A small network was shown many inputs. Here are its activations along a few directions, one row for each input.
Each table varies a few parts of the input and shows all the possible inputs, shuffled.
A made-up example of a description, with smaller parts first: one of 5 places around a ring, together with either a single point or one of 9 places around a ring or (one of 3 separate values, together with one of 6 places along a line).
Shared parts are said once, and a part with two or three values counts as separate values.
(in the rows, 100 means zero)

Other details of the inputs vary at random and push rows far along two fixed directions, the same in every table; ignore that.

Table:
x1: 149 75 107 165 74 174 141 115 67 109 97 138 89 101 157 130
x2: 39 93 105 66 125 11 96 94 124 93 98 103 96 92 69 105
x3: 109 57 124 102 95 35 140 107 124 105 77 94 128 75 126 145
x4: 94 137 73 58 93 134 33 71 85 106 115 59 73 137 105 61
x5: 112 173 90 77 109 132 46 105 97 87 122 66 66 120 86 86
x6: 154 75 103 174 67 184 153 120 77 113 85 121 119 90 135 98
x7: 53 73 99 76 122 39 106 96 123 88 77 92 139 72 32 69
x8: 72 149 60 74 102 139 52 75 76 107 114 95 72 148 90 57
x9: 97 117 85 57 90 150 23 72 76 89 110 64 65 116 95 61
x10: 69 71 110 60 117 19 79 89 129 84 93 96 101 71 57 99
x11: 125 67 119 115 100 28 156 114 132 116 91 124 128 77 131 143
x12: 92 134 68 92 97 135 88 88 90 114 98 88 112 133 76 42
x13: 93 54 117 111 111 48 152 111 108 99 82 135 126 69 104 140
x14: 89 57 119 117 110 61 158 114 119 101 79 122 151 72 94 131
x15: 38 66 106 92 125 42 96 89 129 80 88 87 130 82 38 93
x16: 187 124 124 133 91 155 131 133 87 97 117 113 94 80 152 147
x17: 84 133 115 60 145 5 87 109 142 85 118 75 115 84 62 115
x18: 142 112 93 149 77 165 157 116 83 131 96 127 129 127 156 115
x19: 86 116 89 79 98 135 62 94 75 96 120 109 61 111 100 79
x20: 70 131 76 96 95 145 82 88 91 108 95 87 100 136 80 69
x21: 162 73 123 166 72 169 149 126 69 113 111 146 78 94 178 142
x22: 96 105 91 77 87 153 22 71 77 82 112 59 59 116 96 64
x23: 77 142 63 90 89 158 65 83 83 107 92 76 93 134 62 30
x24: 67 60 117 77 115 19 72 88 130 77 97 88 96 72 53 99
x25: 112 65 119 112 94 32 146 111 131 108 81 117 118 74 116 142
x26: 83 90 111 95 117 31 134 109 116 111 107 125 111 93 116 125
x27: 137 103 95 149 73 159 146 115 71 125 90 134 95 117 159 128
x28: 115 151 98 83 110 142 30 97 91 67 135 60 57 107 72 82
Description of these inputs: one of 4 places along a line, together with either a single point or one of 6 places along a line.
The inputs of x24 and x10 match in every part but the place on the line of 4. If x1 is changed in the same way as x24 into x10, which row does it become?
> x13
A walk changes only the place on the line of 4. It starts at x18 and steps to x20. List the rest of the walk in order.
> x14, x15
Which other rows does x25 become when the place on the line of 6 takes its other values? List them by row number.
> x2, x3, x20, x23, x27

Table:
x29: 72 85 107 103 115 56 134 105 115 102 90 114 127 92 88 116
x30: 79 86 92 101 94 106 100 90 94 105 89 103 106 108 97 89
x31: 129 92 113 132 99 103 146 123 104 105 97 120 119 85 116 125
x32: 105 99 89 103 86 122 98 92 93 111 93 95 104 113 109 87
x33: 135 104 96 118 79 149 103 102 87 108 98 99 96 104 122 90
x34: 114 120 85 114 87 139 115 102 87 120 99 106 104 124 127 94
x35: 101 71 121 90 109 57 108 103 115 90 95 94 112 73 101 125
x36: 128 95 99 126 84 155 105 106 82 101 100 108 93 99 113 93
x37: 98 92 114 95 114 46 125 110 117 98 96 112 111 82 101 128
x38: 86 39 123 114 109 13 167 108 132 107 70 118 152 68 104 138
x39: 115 124 97 90 99 120 92 104 92 102 110 101 89 107 112 101
x40: 116 123 97 110 94 123 92 105 93 103 111 104 77 112 117 110
x41: 60 110 92 83 119 83 83 93 103 91 102 97 102 106 60 81
x42: 91 112 96 104 106 109 99 104 98 96 105 105 100 102 84 92
x43: 77 100 96 83 101 89 60 87 103 88 105 86 73 102 78 90
x44: 85 105 101 75 107 100 51 84 100 81 110 68 83 102 80 90
x45: 68 94 92 87 107 101 72 88 98 86 100 93 94 98 60 73
x46: 76 96 94 75 105 70 77 84 114 96 93 80 108 100 70 77
x47: 74 112 94 72 118 47 92 93 124 99 96 83 117 101 67 87
x48: 102 116 105 99 105 97 88 103 105 93 111 90 88 105 103 111
x49: 80 98 98 66 107 83 67 87 102 88 102 86 89 95 76 85
x50: 111 90 95 126 85 158 106 101 75 103 97 115 93 106 114 93
x51: 123 123 104 104 100 128 89 105 93 95 115 88 89 108 120 114
x52: 99 63 109 128 93 100 142 106 98 107 83 123 120 88 116 120
x53: 56 110 87 79 113 72 90 90 108 102 96 94 109 115 72 83
x54: 106 117 97 99 105 103 96 106 103 98 105 94 102 99 87 89
x55: 119 118 96 98 96 116 93 103 86 110 119 117 75 111 126 99
x56: 136 100 110 124 95 95 145 119 109 111 94 111 122 90 125 121
x57: 81 103 100 82 103 98 55 86 101 84 109 76 77 104 81 89
x58: 134 94 121 113 103 86 135 120 107 103 101 110 115 82 134 143
x59: 116 99 98 103 86 130 90 97 84 100 102 104 80 101 117 99
x60: 117 94 98 101 87 122 87 96 83 106 112 114 71 103 125 95
x61: 106 123 85 100 94 117 104 98 97 115 99 96 106 121 110 89
x62: 105 94 101 101 98 107 93 99 99 94 98 94 100 91 87 85
What do these inputs look like to the network?
> one of 2 separate values, together with either a single point or one of 6 places around a ring or one of 10 places around a ring
The inputs of x38 and x34 match in every part but the choice among 2 separate values. If x45 is changed in the same way as x38 into x34, which row does it become?
> x42
Which other rows does x55 become when the choice among 2 separate values takes its other values? List them by row number.
> x60
Which other rows does x52 become when the choice among 2 separate values takes its other values? List them by row number.
> x29

Table:
x63: 145 99 93 122 67 171 122 98 78 120 89 101 108 116 155 107
x64: 74 121 71 63 91 115 43 70 86 101 98 67 79 131 74 40
x65: 71 73 119 72 121 33 73 90 134 71 94 62 106 72 49 103
x66: 144 76 130 92 117 25 133 123 128 90 96 109 112 53 116 148
x67: 79 41 116 92 106 36 115 96 121 100 93 115 120 79 84 109
x68: 58 117 84 86 115 125 56 91 94 81 102 79 90 108 46 68
x69: 124 99 95 123 80 183 95 103 72 99 103 114 92 108 106 78
x70: 66 109 78 66 105 74 79 80 102 95 94 92 90 106 53 51
x71: 117 70 109 125 84 119 131 105 88 104 90 130 97 90 112 104
x72: 134 87 90 123 74 130 119 102 88 125 97 117 106 105 138 92
x73: 66 69 111 104 120 46 120 109 116 84 87 117 118 74 63 118
x74: 74 136 83 67 100 99 64 82 99 112 98 82 92 133 90 63
x75: 113 96 95 120 78 155 103 93 75 106 92 105 86 110 141 120
x76: 133 109 89 135 83 159 117 104 75 125 113 132 83 126 157 111
x77: 111 57 118 139 94 75 164 121 104 107 82 143 109 71 123 142
x78: 64 127 100 74 120 63 49 91 116 78 120 59 88 109 57 100
x79: 72 89 104 102 117 44 134 108 109 103 96 124 107 88 88 117
x80: 111 89 108 122 95 101 143 108 96 113 91 117 117 102 147 145
x81: 71 134 85 72 103 127 8 79 97 75 117 53 55 119 56 73
x82: 125 97 103 113 88 102 149 109 107 123 85 111 134 104 149 133
x83: 95 89 117 116 117 45 167 125 133 108 84 108 160 76 86 124
x84: 129 87 143 103 120 22 140 128 122 91 119 116 106 64 130 164
x85: 36 113 85 55 122 59 57 78 106 93 107 84 88 123 69 79
x86: 46 108 97 85 136 45 101 100 120 78 104 91 130 93 46 96
x87: 121 128 79 108 78 156 97 100 82 130 112 111 88 133 137 81
x88: 160 106 106 133 81 140 110 109 101 101 94 85 102 96 130 111
x89: 111 176 82 45 113 125 25 96 93 91 137 69 54 119 94 71
x90: 125 88 103 128 92 108 139 109 98 107 86 115 127 85 103 97
x91: 175 112 114 112 76 169 84 111 70 94 127 107 60 92 150 115
x92: 158 125 112 112 87 164 73 112 71 96 127 107 46 98 147 121
x93: 69 98 103 91 127 25 126 107 135 101 87 107 143 86 58 101
x94: 82 114 88 94 100 163 57 87 81 88 109 73 93 111 60 49
x95: 107 61 120 123 114 47 166 122 127 99 72 103 160 64 83 115
x96: 70 42 124 90 106 30 119 93 124 94 81 101 122 73 92 110
x97: 132 91 90 117 68 184 90 91 67 110 97 97 90 116 141 97
x98: 123 115 93 138 93 152 131 117 75 106 108 129 98 112 126 112
x99: 53 148 92 49 128 59 36 79 131 83 108 44 91 115 39 66
x100: 79 58 119 103 106 49 122 99 114 99 87 110 109 86 107 129
x101: 50 115 70 67 98 121 25 70 84 94 113 90 53 129 68 51
x102: 129 132 84 118 80 159 118 106 82 128 102 123 89 125 130 88
The inputs of x73 and x98 match in every part but one. If x101 is changed in the same way as x73 into x98, which row does it become?
> x76
What do these inputs look like to the network?
> one of 5 places around a ring, together with either one of 2 separate values or one of 6 places along a line
Which other rows does x77 become when the place on the ring of 5 takes its other values? List them by row number.
> x70, x71, x79, x102
A walk changes only the place on the ring of 5. It starts at x97 and steps to x63. List the rest of the walk in order.
> x82, x80, x75
Which other rows does x81 become when the choice among 2 separate values takes its other values? List them by row number.
> x92

Table:
x103: 170 120 106 130 83 160 131 121 87 112 105 104 107 101 148 118
x104: 142 72 115 162 82 141 175 128 82 115 89 143 116 92 158 142
x105: 122 102 101 104 89 107 95 100 100 101 102 94 88 99 117 109
x106: 103 81 120 91 118 51 113 107 124 84 91 86 130 65 76 114
x107: 54 72 105 89 118 37 113 93 122 87 85 105 123 81 57 101
x108: 129 89 127 125 108 89 137 124 105 90 104 116 111 73 119 142
x109: 87 128 87 98 103 108 107 102 94 112 107 108 99 123 109 93
x110: 54 125 78 67 114 66 75 86 115 104 99 85 103 120 57 60
x111: 110 75 105 121 88 110 138 104 98 109 79 109 129 91 113 106
x112: 96 106 109 82 117 32 109 107 129 99 101 91 111 87 85 111
x113: 101 97 88 111 88 116 108 95 93 112 89 106 102 112 108 91
x114: 74 89 92 95 102 91 91 90 102 95 91 94 105 102 67 73
x115: 95 112 93 93 88 166 34 83 72 84 120 83 47 114 101 80
x116: 74 88 100 96 117 76 109 99 111 93 95 105 118 92 64 92
x117: 140 106 103 119 82 149 92 105 86 97 105 95 81 99 117 97
x118: 78 115 101 73 125 76 61 95 111 77 112 81 94 90 51 84
x119: 52 32 115 88 109 28 114 89 124 91 71 95 137 69 64 100
x120: 133 129 94 106 86 146 85 100 83 108 119 99 72 122 140 110
x121: 167 93 112 133 74 165 126 115 82 105 98 103 101 95 153 122
x122: 88 110 84 102 100 122 90 95 95 98 96 97 104 105 68 64
x123: 94 131 70 91 91 179 61 85 73 101 102 80 94 128 77 46
x124: 98 95 103 115 99 86 136 104 99 117 96 121 112 109 133 124
x125: 70 124 107 70 133 47 81 105 119 83 111 87 99 91 62 102
x126: 116 97 99 125 87 116 131 105 94 122 97 122 107 116 140 118
x127: 95 94 114 86 120 55 93 103 121 81 101 87 108 75 61 100
x128: 65 132 80 79 114 106 69 93 100 97 107 94 97 121 55 64
x129: 163 100 120 143 91 114 153 130 105 109 99 118 115 82 137 133
x130: 113 113 102 100 96 130 76 98 91 90 110 92 78 102 100 99
x131: 97 92 90 102 89 112 112 91 97 111 84 99 116 109 108 95
x132: 83 142 89 64 114 87 53 93 106 93 121 78 78 116 76 84
x133: 72 90 86 100 89 145 61 80 80 93 102 96 75 112 80 69
x134: 122 124 84 124 86 154 113 110 85 116 99 111 101 116 106 78
x135: 94 137 66 86 81 175 56 77 73 119 102 81 84 151 111 53
x136: 60 30 114 104 106 26 124 93 124 93 75 107 127 66 65 102
x137: 85 104 94 83 94 140 28 79 83 78 116 77 55 108 79 74
x138: 122 108 101 101 92 99 97 100 103 106 108 94 90 107 124 108
x139: 106 63 114 94 96 94 83 94 102 88 90 81 98 78 97 104
x140: 72 98 96 81 114 47 122 98 123 112 84 94 135 101 83 97
x141: 141 80 108 128 72 159 87 101 81 96 102 98 73 93 126 100
x142: 110 110 116 99 114 56 124 116 115 101 108 107 106 92 123 136
x143: 64 83 104 85 124 27 128 103 132 99 81 97 150 83 57 96
x144: 138 147 85 96 84 161 80 98 85 112 113 82 84 125 130 84
x145: 80 140 71 91 102 169 56 90 70 94 116 93 75 130 74 56
x146: 158 75 121 132 80 108 152 118 101 111 89 112 119 82 160 150
x147: 86 137 84 71 101 129 40 84 84 90 120 78 57 123 96 86
x148: 46 100 92 73 116 54 84 84 108 93 96 96 98 106 70 94
x149: 133 97 107 140 87 104 169 124 102 126 93 136 125 99 147 135
x150: 94 101 90 109 93 116 104 95 92 107 95 110 98 114 109 99
x151: 91 80 117 78 117 18 113 98 132 97 93 84 125 81 97 124
x152: 77 134 90 70 107 129 33 85 85 79 121 75 60 115 74 73
x153: 141 78 107 149 79 112 168 117 97 130 84 131 125 103 157 131
x154: 82 88 85 69 89 106 68 81 76 106 109 128 64 105 102 68
x155: 64 121 98 58 122 53 57 89 111 90 116 79 82 111 81 99
x156: 80 97 122 83 133 13 111 113 138 83 102 98 120 72 62 121
x157: 140 56 123 101 88 74 129 112 93 107 106 142 82 65 151 141
x158: 102 131 86 114 98 143 110 111 82 111 105 116 97 121 108 90
x159: 76 45 117 122 104 71 129 102 105 93 87 121 111 77 100 123
x160: 101 85 116 95 109 52 108 102 118 92 99 101 103 83 105 135
The inputs of x151 and x135 match in every part but one. If x156 is changed in the same way as x151 into x135, which row does it become?
> x128
What do these inputs look like to the network?
> one of 2 separate values, together with either a single point or (one of 4 places along a line, together with either a single point or one of 6 places around a ring)
Which other rows does x123 become when the choice among 2 separate values takes its other values? List them by row number.
> x106
Which other rows does x124 become when the place on the line of 4 takes its other values? List them by row number.
> x126, x135, x153
